[[65, 45, 57, 57, 64, 65, 61, 68, 64, 24, 47, 58], [62, 49, 56, 60, 61, 61, 60, 61, 67, 48, 57, 60], [55, 44, 67, 46, 62, 63, 61, 55, 59, 49, 59, 61], [63, 57, 62, 66, 60, 62, 44, 59, 59, 77, 58, 72], [47, 30, 71, 44, 65, 67, 66, 51, 55, 40, 58, 63], [57, 60, 60, 56, 61, 63, 62, 60, 58, 55, 61, 59], [56, 44, 24, 73, 49, 80, 56, 66, 68, 50, 61, 64], [56, 52, 61, 59, 60, 59, 58, 58, 57, 53, 61, 60], [53, 47, 62, 49, 60, 63, 62, 57, 58, 55, 57, 62], [47, 35, 66, 45, 68, 68, 67, 53, 58, 45, 57, 65], [58, 56, 62, 55, 66, 55, 60, 55, 60, 56, 60, 61], [65, 63, 56, 69, 59, 61, 41, 56, 61, 88, 55, 71]]
The entry just right of the largest entry?
Answer: 55
The entry just right of 80 is 56
The entry just left of the largest entry is 61

Questions about the grid below.
1) What is the 2nd largest entry?
2) What is the bottom-right entry?
3) What is the top-right entry?
4) What is the first entry in the row that holds the largest entry?
5) What is the 3rd smallest entry?
6) What is the entry just right of -22?
7) What is the entry just left of -35?
8) What is the smallest entry in the last column?
[[  9  22 -31 -22   9  27]
 [  4  10 -13  -9   5  12]
 [ -6 -28  57  42  -6 -35]
 [ -1   3  14  -2  14  10]
 [  6  13 -17 -12   5  15]
 [ -1  -1  -3  -2  -1  -1]
 [ -2 -10  20  15  -2 -12]
 [ 25   0 -19   5 -28 -29]
 [  5  12 -16 -12   5  15]
 [  5  13 -18 -12   5  15]
 [  6  15 -21 -15   6  18]]
1) 42
2) 18
3) 27
4) -6
5) -29
6) 9
7) -6
8) -35

x =
array([[  1,   6,   6,   6,   0,  26,  15, -12,   8,   5,   4,  -1,  14,
         -7,  -2,   2],
       [ 39,  -1,  -1,  -1,   2,   1,  26,  45,  27, -49,  69,  57, -59,
        -28,  -5,  24]])
The entry just left of -28?
Answer: -59
The entry just left of the smallest entry is 57
The entry just right of the smallest entry is -28
The entry just right of -2?
Answer: 2
The entry just left of the largest entry is -49

M =
array([[  3,  35,   8,  -4,  -2, -13,   6,   6,  12,   9],
       [ 43,   7,  -2, -12,  -6,   1,  23,  17,  -1,  10],
       [ 19,  18,  -2, -11, -12, -10,  16,  22,   5,  -8],
       [  0,  -6,  12, -25,  -2,   7,  28,  -4,  -5,   5],
       [ 15,  16, -10, -20,  -2, -14,  15,   2,  10,  -5],
       [ 18,  -6, -26,  -6,  11,  -4,  12,  16,  25,  -4],
       [ 11,   7,   3, -40,  -9,   5,  23,  12,   9,  10],
       [ 17,  15,  14,  -5,  -1,  13,  24,   9, -22, -18],
       [ 22,  28, -12, -30,  -3, -18,   2,   6,  20,  -1],
       [ 25,   9,  14,  -5,  -5,  -2,  -2,  18,  -7,  -1],
       [ -4,  20,   1,  -6,  -9,  -9,  -3,  13,  12,  -8],
       [  9,   5,  -9, -23,  -1, -14,  11, -12,   4,  16],
       [-10,  10,  -2, -26,   4,  -9,  33, -14,   3,   2],
       [  5,  10,  -4, -24,  -1,  -9,  26,   2,   4,  -1],
       [ 15, -26,   7,  -8,  -7,  -2,   9, -12,  -3,   6],
       [ 13,  14,  10,  -6, -11, -14,  23,  15,   2, -19]])
The last entry, reading row by row -> -19
The fourth entry in reading order is -4
The first entry of the smallest entry's row -> 11
Which number is the entry in the top-right corner? 9
The smallest entry in the first row: -13
Which number is the last entry in the row that holds the smallest entry? 10
The 2nd smallest entry: -30
Which number is the minimum? -40
The second entry in reading order: 35
Which number is the entry in the top-left corner? 3
Which number is the largest entry in the last column? 16
The first entry of the largest entry's row is 43
Which number is the 5th entry in reading order? -2
The entry directly above the smallest entry: -6
Which number is the entry just right of the largest entry? 7
The bottom-left entry is 13
The third entry on the main diagonal -> -2
Which number is the 5th-last entry, reading row by row? -14
Which number is the entry directly above -24? -26
Which number is the last entry of the largest entry's row? 10
Which number is the 3rd entry in reading order? 8
Which number is the bottom entry of the column that holds the smallest entry? -6
The third-last entry, reading row by row is 15
Which number is the third entry on the diagonal from the top-right corner? 22
The entry just right of 26 -> 2
Which number is the 2nd entry on the diagonal from the top-right corner? -1
The third largest entry is 33
The 4th-last entry, reading row by row: 23
Which number is the entry just left of -19? 2

[[ 24  -6   1  23 -45  23  28 -55 -13   2 -40   0  -5  36   4]
 [-27  22  28  19 -72   5 -29 -42  26  -4 -26  -1 -37 -33 -26]
 [-50  16   0  10 -26 -27 -11   5  30  -6 -19 -10 -21 -19   2]
 [ 32  46  -9 -48 -18 -34  11  14  18 -11  19  27  28   6  23]
 [  7 -18  -5  24 -33   9   8 -46 -12  -2 -45  -5   2  40   4]
 [ 12  15   4 -13 -63 -24 -20  12 -18 -22  57   5  -3 -27  -1]
 [ 30 -17 -18  27  -3 -11 -28 -13  31 -12  -1 -20   1 -14  45]
 [ 21 -61  -9 -38 -16 -25  14 -45   3  -9  -5  -9 -16  23  -1]
 [ 43  -6   7  34 -60  34  38 -62 -17  10 -18  -8 -20  20   8]]
Counting starts at 0.
The entry at row 2, column 0: -50
The entry in the bottom-right corner?
Answer: 8
The entry just left of the largest entry?
Answer: -22
The entry just left of the smallest entry is 19
The entry in the bottom-left corner: 43
The entry in row 0 and column 0 -> 24
The entry just left of the centre entry?
Answer: 8
The entry at row 1, column 0 is -27
The entry at row 0, column 1?
Answer: -6
The entry in row 1 and column 2?
Answer: 28
The bottom entry of the column that holds the smallest entry?
Answer: -60
The entry directly below the smallest entry: -26
The entry at row 1, column 1 is 22
The entry directly above the centre entry is 14
The top-right entry: 4
The top entry of the column that holds the smallest entry?
Answer: -45
The entry directly below the centre entry?
Answer: 12
The entry just right of 31 is -12
The entry just right of the largest entry?
Answer: 5
The entry just left of -48 is -9
The median entry -> -4
The entry in row 2 and column 1 -> 16
The entry directly above -25: -11
The entry in row 2 and column 2: 0
The bottom entry of the column that holds the largest entry -> -18
The entry directly above the largest entry?
Answer: -45
The entry at the centre: -46
The entry just right of -37?
Answer: -33
The entry directly below 45?
Answer: -1
The entry just left of -62?
Answer: 38

W = [ 22  54 -51  42 -42  31  70 -28  45  44]
Find the entry just left of 54.
22
Find the 5th entry.
-42
The 2nd-last entry: 45
Find the smallest entry.
-51

grid =
[[-12  33 -34  11  42]
 [  7 -21  45 -14 -40]
 [ 24 -54 -17   1 -43]
 [ 17 -32 -51  10  -8]
 [ -7  13  31  -8  -3]
 [ 11 -22 -32   6  -7]
 [ -2  10 -32   9  21]
 [  5  -3 -58  14  20]
 [-23  53  29  -4  32]
 [-31  71  46  -7  41]
 [ 17 -33 -56  12  -8]
 [ -7  24 -40  12  37]
 [  0   7 -51  13  26]
 [  9 -23  31 -11 -34]
 [  1   2 -33   8  15]
 [ 15 -37  15  -6 -41]]
Counting starts at 0.
Read off the bottom-right entry.
-41
The entry just left of 8 is -33
Read off the entry just left of the smallest entry.
-3
Read off the top-right entry.
42
The entry at row 0, column 0: -12
The entry just right of 0 is 7
Read off the entry at row 0, column 1.
33
The bottom entry of the column that holds the smallest entry: 15
The entry directly below -21: -54
The entry directly below -22: 10
Read off the entry just right of the smallest entry.
14
Read off the entry in row 1 and column 0.
7
The entry in row 1 and column 2 -> 45
The entry just right of -17: 1
Read off the maximum.
71
The entry directly above -37: 2
The entry just left of the largest entry -> -31
The minimum -> -58
Read off the entry just left of 29.
53
The entry in row 0 and column 2 is -34
The entry directly above the smallest entry -> -32
Read off the entry directly below -4.
-7
The entry directly below -43 -> -8
Read off the entry at row 2, column 0.
24
The entry just left of 53: -23
Read off the entry directly below -31.
17
The entry directly above 32 -> 20
The bottom-left entry: 15
The entry just right of -11 -> -34
Read off the entry just right of the largest entry.
46

Read these off the row that follows.
1) What is the last entry?
2) What is the 1st entry?
3) What is the second entry from the left?
1.06	-0.97	0.19	-0.40	-0.12
1) -0.12
2) 1.06
3) -0.97

arr = [78  7 52 92 52]
Find the centre entry.
Answer: 52
The entry just left of 7 -> 78
